[[  5.4  -4.6   2.5  53.5  45.5  38.1  14.1]
 [-17.3 -41.5   7.8  65.1 -56.3   0.4 -27.3]] | -4.6

[[-40.8  16.0 -27.2   9.0 -20.7 -36.1]
 [ 42.6 -15.9  20.8   4.8  48.5  20.3]
 [ -3.5 -53.5 -60.0 -55.5 -22.3   7.2]] | 16.0

[[ 19.1 -71.9   2.7  -0.6]
 [-26.3   8.1 -28.2  -7.2]] | -71.9

[ -4.1 -61.9 -47.3  26.3  33.1] | -61.9

[ 34.4 -69.8  22.6 -59.1  -1.8 -45.1] | -69.8

[ 3.2  1.2 57.1 23.8 16.3 -3.6] | 1.2

[[ 35.2 -23.2  36.4 -35.2 -32.2  32.9  -2.0]
 [ -8.7 -20.2 -37.4  32.4 -33.3  53.3   7.8]] | -23.2

[[ -9.2 -37.8  14.2   7.5  10.9   5.6]
 [ -4.2  68.1  -8.4  -3.6   1.5  -3.3]] | -37.8

[ 49.0 -16.2 -71.1   8.9] | -16.2

[[  5.5  33.9  22.6  36.1  52.3]
 [ 23.3  11.6 -16.1  19.7 -58.9]
 [ 12.5  20.2  -2.2  -6.3  48.2]] | 33.9
---
[[-2.0, -3.1, 54.3, -66.3, 3.7, -28.2, -2.0], [0.8, 26.0, -31.8, 20.5, -2.7, 8.2, -0.9], [-0.6, 15.1, -27.8, -1.4, -5.2, 5.7, 6.1]] -> 20.5, 54.3
[-33.8, -56.3, -27.6, -45.2, 3.6] -> -27.6, 3.6
[17.0, -50.6, 66.2, 6.2, 45.6] -> 66.2, 66.2
[22.7, -12.5, -24.9, 11.5, 64.2, 67.8, -2.1] -> 11.5, 67.8
[5.5, 36.3, -13.4, -2.0, -63.0] -> -13.4, 36.3
[[21.7, 39.2, -44.4, -34.9, 11.0, 15.2, -1.3], [23.0, 4.7, -12.5, 7.7, -18.1, 7.7, 9.9], [-9.3, 38.8, -24.9, -55.6, 17.3, 9.3, -5.9]] -> 7.7, 39.2
---
[[ -8.4 -23.1  30.6  67.3]
 [ 50.9 -24.2  35.9  -9.0]] ==> 50.9

[[ 46.0 -46.6 -12.5  57.9 -24.3 -40.1]
 [ 30.4 -22.2 -30.2  23.2  30.7 -20.3]
 [ 39.6 -23.3 -14.8  38.3 -24.5 -16.3]] ==> 30.4

[[-11.0   0.6  -5.3  -1.0  -6.5]
 [ 22.2 -23.6 -30.5 -25.8 -13.2]
 [ 21.9 -53.8 -61.9 -50.7 -18.5]] ==> 22.2

[[ -3.4   7.4 -31.6 -25.5   1.1]
 [ -3.3 -11.7 -50.8 -21.0  -0.5]] ==> -3.3

[[ -8.9 -19.8  35.3  -5.5  -3.1  58.8]
 [  2.4  -5.1   4.5  -0.7   0.6   3.0]] ==> 2.4

[[  5.7  -1.2  14.7  64.2 -17.9  -6.4]
 [ 35.7 -14.7  -1.8  45.7  50.2  18.5]
 [ -6.3  -7.4  25.0  44.8 -17.2  43.5]] ==> 35.7

[[-14.3  27.5 -17.4 -11.0  31.5 -38.9  34.7]
 [ -0.1   1.1 -15.9  14.3  17.7 -20.7  10.8]
 [ 67.4  23.7 -70.2 -34.3 -23.3 -31.1  27.0]] ==> -0.1

[[ 51.9  64.8   7.8  25.2  31.8  -8.9   0.2]
 [ 11.8   3.8 -28.5   2.6  45.5 -30.6   6.3]] ==> 11.8

[[ -4.2   5.0   5.0 -54.7  -6.7   0.3]
 [  2.7  -1.2  -2.6  -9.3  -0.2   0.6]] ==> 2.7

[[-11.0  36.3  36.5 -10.2  34.8 -62.0]
 [-41.6 -24.0 -12.6  18.5  43.7  65.4]
 [ -8.4 -46.3 -11.2  70.0 -38.6  -1.6]] ==> -41.6
---
[[  0.1  -0.8  -1.5   2.7  -1.7]
 [-54.2  20.6  38.1  37.7  47.6]
 [ -1.4  -3.4   1.4   0.6   4.3]] | 1.4

[ 38.1 -54.6 -14.3  -3.7  16.6 -39.5] | -14.3

[[ -4.0 -51.2  13.2  -2.0  12.9 -30.2  10.6]
 [ -2.9 -25.8 -33.1  25.7 -13.3 -13.3 -24.7]
 [-30.5 -55.1 -11.5  27.6  -2.2 -20.6   3.8]] | -11.5

[ 42.4 -64.6 -14.6 -26.2] | -14.6

[-47.5  51.9  28.5 -22.3  19.3 -25.8 -32.8] | 28.5

[ -8.0  23.0  19.6   8.1 -15.3  -3.2 -66.1] | 19.6

[ 60.6  13.2  39.2 -35.2] | 39.2

[[-24.0  43.3  29.4   5.0 -23.5]
 [-19.8  26.1  32.9   8.0 -28.5]
 [-58.1  57.8 -19.7 -15.1 -71.7]] | -19.7
---
[[ 69.2 -55.5 -34.8 -49.3]
 [ 51.3  28.5  57.6  18.2]
 [-63.5  10.7 -23.8 -43.2]] out -43.2

[[-59.0  -2.5   1.7   7.1]
 [  7.1   0.3   6.0  -4.0]
 [ 46.1   1.1  -7.9   5.2]] out 5.2

[[ -6.1 -13.7 -60.7  -8.2   6.9 -17.3 -13.7]
 [  4.5  -3.5  13.6   3.1 -23.4  -5.9  -3.5]
 [ -8.8   2.9   0.5   7.2  -2.4  -2.0   2.9]] out 2.9

[[ 27.9   2.1 -28.3   6.1 -10.1  -6.7 -11.6]
 [-29.2  -1.9  30.4  -5.1  12.1   5.8  13.5]
 [ 54.8   4.0 -61.7  12.1 -23.0 -11.6 -26.9]] out -26.9

[[ 15.0  59.6  31.7 -45.0 -49.4  -1.1  61.8]
 [ 69.0 -22.1 -50.8  66.7   2.5 -51.5  53.5]
 [ -2.5  36.9 -27.0  -0.2  38.4 -31.6  -3.1]] out -3.1

[[ 19.1   0.5 -30.8  11.9  12.4   8.9  -0.3]
 [-24.0  19.1 -62.7  52.6  23.1   4.5  -1.9]
 [-46.2  11.3   1.9  19.4  -4.9  -9.4  -2.9]] out -2.9

[[-39.8  27.3 -25.6 -27.8  11.4 -44.2]
 [-29.1  17.8 -37.7  31.8   4.7 -21.6]
 [ -2.5 -11.3  15.0 -51.5 -38.8 -66.6]] out -66.6

[[-40.6 -22.1 -45.8  57.3 -26.9]
 [-21.8  33.4 -34.5  20.8 -23.1]
 [-52.7  -5.7 -14.6  15.3 -61.9]] out -61.9

[[-65.0  24.7 -29.6 -16.5 -67.0]
 [ 57.6  -2.7 -21.3  38.0   2.7]
 [  7.1   0.2  17.0 -65.9 -46.2]] out -46.2
---
[[-45.5   3.5  -1.5  68.3   6.5]
 [-58.1  19.9 -25.6  63.5 -29.2]] ans = -1.5

[ 51.6  -4.5 -35.3 -52.0] ans = -4.5

[ -0.7   9.6 -65.1  10.6 -15.9 -22.5] ans = 10.6

[-40.8  -8.5   9.5  14.9  18.8 -54.9] ans = 14.9

[-33.7  -4.8  26.2  18.5  11.3  70.4 -22.4] ans = 11.3

[[ 19.0  -4.7 -27.5  21.6]
 [ 19.0  52.1 -27.6  21.6]
 [ 19.0  -4.7 -27.5  21.6]] ans = -4.7

[[ 31.2  -0.1 -15.4 -54.8   9.7  -1.1]
 [-62.3  -6.0 -10.9   6.1  10.6   3.6]] ans = -54.8
